These are the activations of a small neural network, seen along a few directions. Each row is one input.
In each table, some parts of the input vary, and every possible input appears once, in random order.
A made-up example of a description, with smaller parts first: one of 2 separate values, together with either a single point or one of 9 places around a ring or (one of 5 places around a ring, together with one of 6 places along a line).
Shared parts are said once, and a part with two or three values counts as separate values.
In the rows, zero is written as 128.

Other details of the inputs shift rows strongly along two fixed directions, in all tables alike. That doesn't count.

Rows:
r1: [ 85 125 133 121 139 145 135 129 139 126 172 161]
r2: [153 126 113 123 110  88 111 107 112 120  95  94]
r3: [114 158 110 119 115 178 141 113 142 144 137 158]
r4: [110 155 145 138 114 124 151 139 160 127 174 143]
r5: [131 180  77  98  90 132 146 102 114 124 107  89]
r6: [ 95 130 106 113 111 154 132 112 109 140 131 139]
r7: [107 178  70  90 106 122 142 119 109 109 112  84]
r8: [155 104 139 148 157 142 120 123 131 144 111 138]
r9: [150  89 161 165 172 147 125 142 133 126 135 178]
r10: [107 139 130 122 147 155 143 135 158 138 173 152]
r11: [ 74 138 111 102 118 154 133 130 131 129 155 142]
r12: [154 117 129 142 167  88 129 136 122 100 123 109]
r13: [ 98 134 140 143 127 186 154 133 127 140 161 184]
r14: [154 100 172 163 150  92 124 163 155 122 140 125]
r15: [143 102 151 131 151 126 104 137 139 147 130 118]
r16: [102 162 117 136  88 146 148 119 119 113 134 162]
r17: [164 107 144 149 130  94 123 136 132 129 111 102]
r18: [136 127 114 114 128  93 111 122 110  94  93  86]
r19: [132  94 151 122 148 119  96 133 144 127 129 127]
r20: [159 141 109 122 132 104 117 132 115 118  96  77]
r21: [157 135 111 133 110  93 104 100 117 119  80 111]
r22: [ 93 130 150 142 104 171 134 125 142 153 162 187]
r23: [ 88 140 116 122 106 170 137 107 115 140 135 161]
r24: [149 111 100  94 167 114  99 112 111 112  84  77]
r25: [ 88 148 150 140  96 134 146 159 153 124 180 161]
r26: [150 107 185 169 139 111 127 169 146 127 153 138]
r27: [ 87 121 143 130 116 170 147 133 129 134 175 179]
r28: [104 158 113 127  99 150 164 141 115 117 149 136]
r29: [117 157  69  81 109 154 130  99 119 146 107  90]
r30: [137  86 167 152 176 141 121 164 127 127 153 152]
r31: [144  67 166 151 153 116 105 143 138 142 136 146]
r32: [172 104 167 183 150 118 135 148 134 123 119 146]
r33: [118 169 117 113 107 141 146 139 141 111 137 112]
r34: [153 113 112  94 149 106  89 105 135 132  86  70]
r35: [160 104 169 181 144 122 145 164 137 126 142 150]
r36: [161 137 117 137 114 101 118 102 118 133  80  94]
r37: [143  91 142 126 150 109  87 131 125 139 116 114]
r38: [146  82 166 170 143 100 130 157 118 109 131 142]
r39: [106 135 142 145 101 138 155 139 120 113 159 160]
r40: [141  75 174 154 149 126 113 140 142 140 152 165]
r41: [160 134 169 106 158  66 142 140 116 132  85 143]
r42: [ 97 141 145 141 106 138 144 155 119 113 161 150]
r43: [147  98 169 162 152  80 117 147 148 113 148 140]
r44: [170 111 147 148 131  94 123 127 131 126 113 107]
r45: [179 123 134 159 143 109 124 129 130 116  95 125]
r46: [ 93 144 112 119 108 168 133 107 123 132 135 168]
r47: [120 145 106 106 120 163 140 114 132 143 138 129]
r48: [151 101 102 111 134 102  88  95 108 146  79  90]
r49: [ 84 160  79  73  97 139 114 102 132 143 126 104]
r50: [135  86 173 148 165 124 116 157 164 143 156 145]
r51: [150  82 176 155 155 133 122 141 151 147 152 155]
r52: [102 145 120 116 101 165 140 116 138 162 148 141]
r53: [ 98 181  91  94  71 125 124 114 114 127 123  98]
r54: [ 92 153 110 116 103 122 141 136 122 108 139 122]
r55: [112 157 141 157 108 163 165 145 131 113 160 184]
r56: [146 104 143 124 166 135 114 142 147 125 127 119]
r57: [160 130 102 119 143  93 112 127  93 106  84  71]
r58: [151  86 126 131 167 125 117 132 112 128 111 116]
r59: [154  80 165 160 154 121  99 128 142 137 122 168]
r60: [144 124 100 117 145  69 110 106 108  99  92  80]
r61: [149 101 137 125 170 101 104 117 150 139 126 109]
r62: [102 185  83  88  97 140 146 119 113 101 121  94]
r63: [100 141 144 127 128 180 144 155 147 145 178 160]
r64: [163  95 129 139 161 127 115 127 125 144 106 116]
r65: [152  75 155 159 175 133 124 147 119 133 131 149]
r66: [103 159 124 111  90 125 129 130 137 113 139 120]
r67: [ 79 127 146 127 120 170 136 149 128 134 177 170]
r68: [158 123 108 116 136 121  99  90 130 145  82 107]
r69: [106 162 142 142 121 144 166 152 159 119 186 158]
r70: [155 117 142 165 142 119 137 135 109 113 110 137]
r71: [153 112 138 159 141 114 140 145 108 115 120 128]
r72: [112 158 120 135  81 132 135 111 121 132 122 139]
r73: [142  93 125 124 179 116 111 140 125 121 117 111]
r74: [143 110 100  98 154  85  85  92 127 132  96  85]
r75: [107 189  77  93  95 133 147 123 131 121 123  90]
r76: [104 140 144 157 100 145 152 133 117 119 143 169]
r77: [159 116 152 137 139  93 114 140 144 113 113  97]
r78: [121 146 138 146 107 148 162 154 140 127 158 145]
r79: [104 151 124 122 102 171 137 106 140 160 138 149]
r80: [137 102 105  94 154 105  89 106 110 112  82  81]
r81: [100 142 120 109 102 164 139 121 143 157 152 135]
r82: [157 117 107 122 115  78 103 112 109 122  81  78]
r83: [118 144 137 144 113 147 164 145 121 113 161 155]
r84: [142  94  97 106 145 106  98 102  98 128  80  87]
r85: [104 161  72  81 110 162 139  94 104 134 122 111]
r86: [104 175  86 105  65 127 135 102 110 135 115 108]
r87: [167 142 113 134 116  99 114 101 126 126  80 101]
r88: [155 101 179 180 133 113 138 157 143 135 144 148]
r89: [106 165  77 105  81 123 138 100  91 120 100  99]
r90: [104 134 131 121 139 161 141 150 156 139 165 146]
r91: [ 89 152 105 103 138 157 145 121 134 128 165 142]
r92: [ 98 186 107  39 119 126 149  99 113 159  96 140]
Description of these inputs: one of 2 separate values, together with either a single point or (one of 5 places around a ring, together with one of 9 places along a line).
Q: Changing only the choice among 2 separate values turns r47 into r5. The same change can be made to r92. Which row results?
A: r41
Q: Changing only the choice among 2 separate values turns r81 into r17. The same change can be made to r61. Which row results?
A: r4
Q: Changing only the choice among 2 separate values turns r70 into r13. The same change can be made to r86. Which row results?
A: r48
Q: A walk changes only the place on the line of 9. It starts at r16 and steps to r76. List the rest of the walk in order.
A: r89, r39, r38, r42, r18, r54, r60
Q: Change only the place on the line of 9 in r29. List by row number the other rows that result.
A: r3, r8, r10, r47, r56, r63, r64, r90
Q: Change only the choice among 2 separate values in r62. List by row number the other rows that result.
A: r24
Q: Change only the choice among 2 separate values in r82. List by row number the other rows that result.
A: r31

Rows:
r93: [148  90 133 144 171 129 122 131 111 124 114 141]
r94: [ 96 172  79  87 104 125 140 114 109 109 122  95]
r95: [163  69 206 178 161 107 114 161 162 138 147 170]
r96: [ 92 180 137 149  64 172 177 132 137 135 171 180]
r97: [173 115 115 130 156  70 116 131 109  95  87  68]
r98: [102 141 115 102 100 156 123 109 140 159 140 133]
r99: [105 166  94  82  85 132 117  91 127 150 114 107]
r100: [178 121 124 125 150  67 102 129 133 117  88  63]
r101: [109 146 115  97 113 166 127 105 147 163 136 136]
r102: [ 75 158 133 111  94 186 149 125 160 166 184 181]
r103: [ 90 142 101  98 125 157 138 132 118 123 150 123]
r104: [106 156 106 118 106 152 151 123 110 116 129 142]
r105: [157  69 192 194 170 109 134 168 125 106 143 175]
r106: [ 62 168 140 106  94 166 152 145 155 137 197 163]
r107: [166  70 199 195 162 119 124 158 139 128 134 181]
r108: [174 117 125 125 147  63 104 124 131 113  90  63]
r109: [146  56 196 165 186 116 109 172 158 133 164 153]
r110: [159 150  53  90 105  84  95  59  82 128  27  49]
r111: [107 161 108 129  93 142 155 128 108 113 129 135]
r112: [ 74 158 135 119  82 182 145 125 160 154 186 177]
r113: [192 118 120 151 134  84 108 110 108 125  63  90]
r114: [144 100 126 138 136 135 111 111 112 143 103 130]
r115: [139  92 134 129 182 119 118 144 125 119 130 124]
r116: [177 107 128 131 130  70  94 112 128 133  74  81]
r117: [100 163  82  67 122 152 123 101 136 146 124  92]
r118: [ 78 159 126 128  95 198 159 122 137 156 171 193]
r119: [145 142  47  51 144  89  82  71 110 137  53  27]
r120: [161 106 123 117 155  66  93 119 128 118  88  71]
r121: [162 112 144 165 140 104 139 141 111 103 114 128]
r122: [151 138  38  79 130 102  93  65  74 112  37  45]
r123: [153  76 194 186 173  98 134 190 139  99 157 153]
r124: [ 98 161 117  99 108 135 135 129 146 129 147 120]
r125: [146 110 155 143 142  89 116 151 145 119 129 109]
r126: [146  60 185 175 192 118 119 176 141 106 163 159]
r127: [ 82 159 128 126  99 209 161 121 138 157 168 190]
r128: [ 76 165 137 132  78 183 158 126 130 145 171 189]
r129: [ 63 162 131 110  99 177 148 140 161 137 199 162]
r130: [101 153  71  92 106 159 134  98  93 128 109 111]
r131: [164  93 106 106 190 106 101 120 110 117  84  78]
r132: [105 157 122 112  86 132 132 112 142 145 137 134]
r133: [145  66 194 171 187 107 123 181 135 106 161 160]
r134: [113 188  79  96  99 126 148 124 115 108 122  87]
r135: [ 89 180 144 133  63 161 167 135 161 144 184 168]
r136: [169 117 158 154 128  97 118 137 149 137 118 122]
r137: [147  96 144 148 154 114 121 136 104 113 115 138]
r138: [174  84 193 203 165 110 143 178 130 106 143 167]
r139: [168  75 201 206 149 109 129 164 137 125 134 175]
r140: [ 82 206  40  51  83 143 142  94 102 113 108  76]
r141: [ 77 159 128 135  83 194 154 122 137 144 173 188]
r142: [173  90 105 121 180 116 104 106  96 123  69  95]
Q: Changing only one part turns r142 into r122. The same change can be made to r117. Which row results?
A: r129
Q: Changing only one part turns r140 into r123. The same change can be made to r104. Which row results?
A: r111
Q: What do these inputs look like to the network?
A: one of 5 places around a ring, together with one of 10 places along a line
Q: A walk changes only the place on the ring of 5. It starts at r102 and steps to r118. List the rest of the walk in order.
A: r93, r115, r119
Q: Change only the place on the line of 10 in r132. List by row number the other rows that result.
A: r95, r98, r99, r101, r102, r112, r116, r135, r136
Q: A walk changes only the place on the ring of 5. It starts at r136 and steps to r100. List the rest of the walk in order.
A: r134, r138, r113

Rows:
r143: [ 85 213  51  63  45 113 127  73  88 120  81  84]
r144: [ 89 152  98 114  98 192 142  96 124 145 143 163]
r145: [132  77 231 212 147 111 139 200 181 111 207 197]
r146: [ 69 155 114  82  99 152 134 117 150 155 165 140]
r147: [177  81 163 127 198  99  98 140 148 133 110 113]
r148: [148 155  80  78 108  54  95  94 109 110  53  40]
r149: [109 137 200 183 113 167 177 198 175 123 226 189]
r150: [ 99 170 183 171 107 180 196 185 158 126 201 217]
r151: [193  52 174 161 215  99  91 147 159 131 124 117]
r152: [232  62 162 193 193  70 105 157 118 111  72  88]
r153: [150 107  98  73 154  74  71  92 121 134  61  60]
r154: [186  88 165 172 154  84 120 136 107 105  83 136]
r155: [ 53 201  92 109  26 168 156 115 114 129 162 142]
r156: [224  76 160 157 195  37 101 144 130 111  78  70]
r157: [118  49 227 185 165 146 120 192 180 142 209 198]
r158: [107 204  35  84  43 148 143  71  81 123  78  75]
r159: [181 153  70 100 133  71 103  93 117 109  60  26]
r160: [192 141  86 118 146  76 122 104  99 121  48  57]
r161: [196  86 115 122 197  97  99 110 115 145  62  86]
r162: [170  56 128 151 220  55 110 169  70  45  92  80]
r163: [107 210  32  85  51 143 143  62  88 118  78  83]
r164: [128 150 157 179 121 161 172 164 152 122 174 176]
r165: [225  76 172 158 199  38  96 151 133 102  74  78]
r166: [ 60 186  83  83  71 203 164  89 116 158 151 167]
r167: [114 145  67  91  98 167 119  78  97 146  92 104]
r168: [150  97  90  91 146  79  73  76  93 143  56  76]
r169: [ 87 207  38  77  43 121 123  66  94 120  90  77]
r170: [ 89  77 139 130 201 151 138 176 101  82 175 158]
r171: [ 60 113 179 157  99 197 143 159 151 152 218 220]
r172: [ 58 211  65  58  68 207 154 104 144 156 169 112]
r173: [ 80 179 121 106  71 124 155 132 143 128 163 132]
r174: [189  28 177 153 203  60  60 127 114 128  72 122]
r175: [ 66 188 112 113  52 142 159 118 117 131 159 156]
r176: [ 73 143 187 167  79 161 167 187 171 125 227 192]
r177: [ 84 189  77  96 101 205 157 105 140 153 152 143]
r178: [129 154  82  67 136 128 119  94 131 150 107  79]
r179: [129  97 205 174 176 176 155 182 165 146 186 219]
r180: [232  26 161 175 231  90  78 144 124 135  69  93]
r181: [ 61 124 177 144 114 185 146 162 185 147 230 208]
r182: [120 188  61  92  70 125 148  77  86 125  80  95]
r183: [123  72 219 186 163 172 146 170 150 139 183 241]
r184: [100 104 143 140 126 149 110 122 136 142 155 168]
Q: What do these inputs look like to the network?
A: one of 2 separate values, together with either a single point or (one of 4 places along a line, together with one of 5 places around a ring)
Q: Changing only the choice among 2 separate values turns r171 into r155. The same change can be made to r161. Which row results?
A: r160
Q: Change only the choice among 2 separate values in r153. List by row number the other rows that result.
A: r148
Q: A walk changes only the place on the ring of 5. It starts at r179 and steps to r183. List the rest of the walk in order.
A: r174, r153, r147
Q: Change only the place on the line of 4 in r158. List by row number the other rows that result.
A: r154, r163, r182
Q: Change only the choice among 2 separate values in r145. List by row number the other rows that result.
A: r181

Rows:
r185: [139 191  81 112  76  90 151 113  86  89  87  69]
r186: [ 97 176 100 114 100 188 162 108 127 147 137 159]
r187: [138 165  89  99 107 141 119  78 116 156  88 103]
r188: [107 143  74  94 108 138 123 100  95 132  91 106]
r189: [194  72 125 139 203  79  86 145 129 115  80  74]
r190: [119  97 193 156 150 135 122 151 155 129 166 177]
r191: [118 145  81  97  94 134 113  85 115 139 108  93]
r192: [192  34 200 168 218  60  87 158 145 127 119 122]
r193: [ 72 141 156 135  87 177 152 143 144 151 184 194]
r194: [126 138  59  98 120 128 112  86 107 123  88  82]
r195: [ 76 141 143 128 115 181 153 147 142 120 187 189]
r196: [162  93 120 108 184  81 102 120 109 119  92  81]
r197: [ 83 153 156 122  98 183 160 162 169 144 207 170]
r198: [168 101 214 223 132  76 150 196 155 101 159 173]
Q: What do these inputs look like to the network?
A: one of 2 separate values, together with either a single point or one of 6 places along a line
Q: Changing only the choice among 2 separate values turns r194 into r191. The same change can be made to r189. Which row results?
A: r197
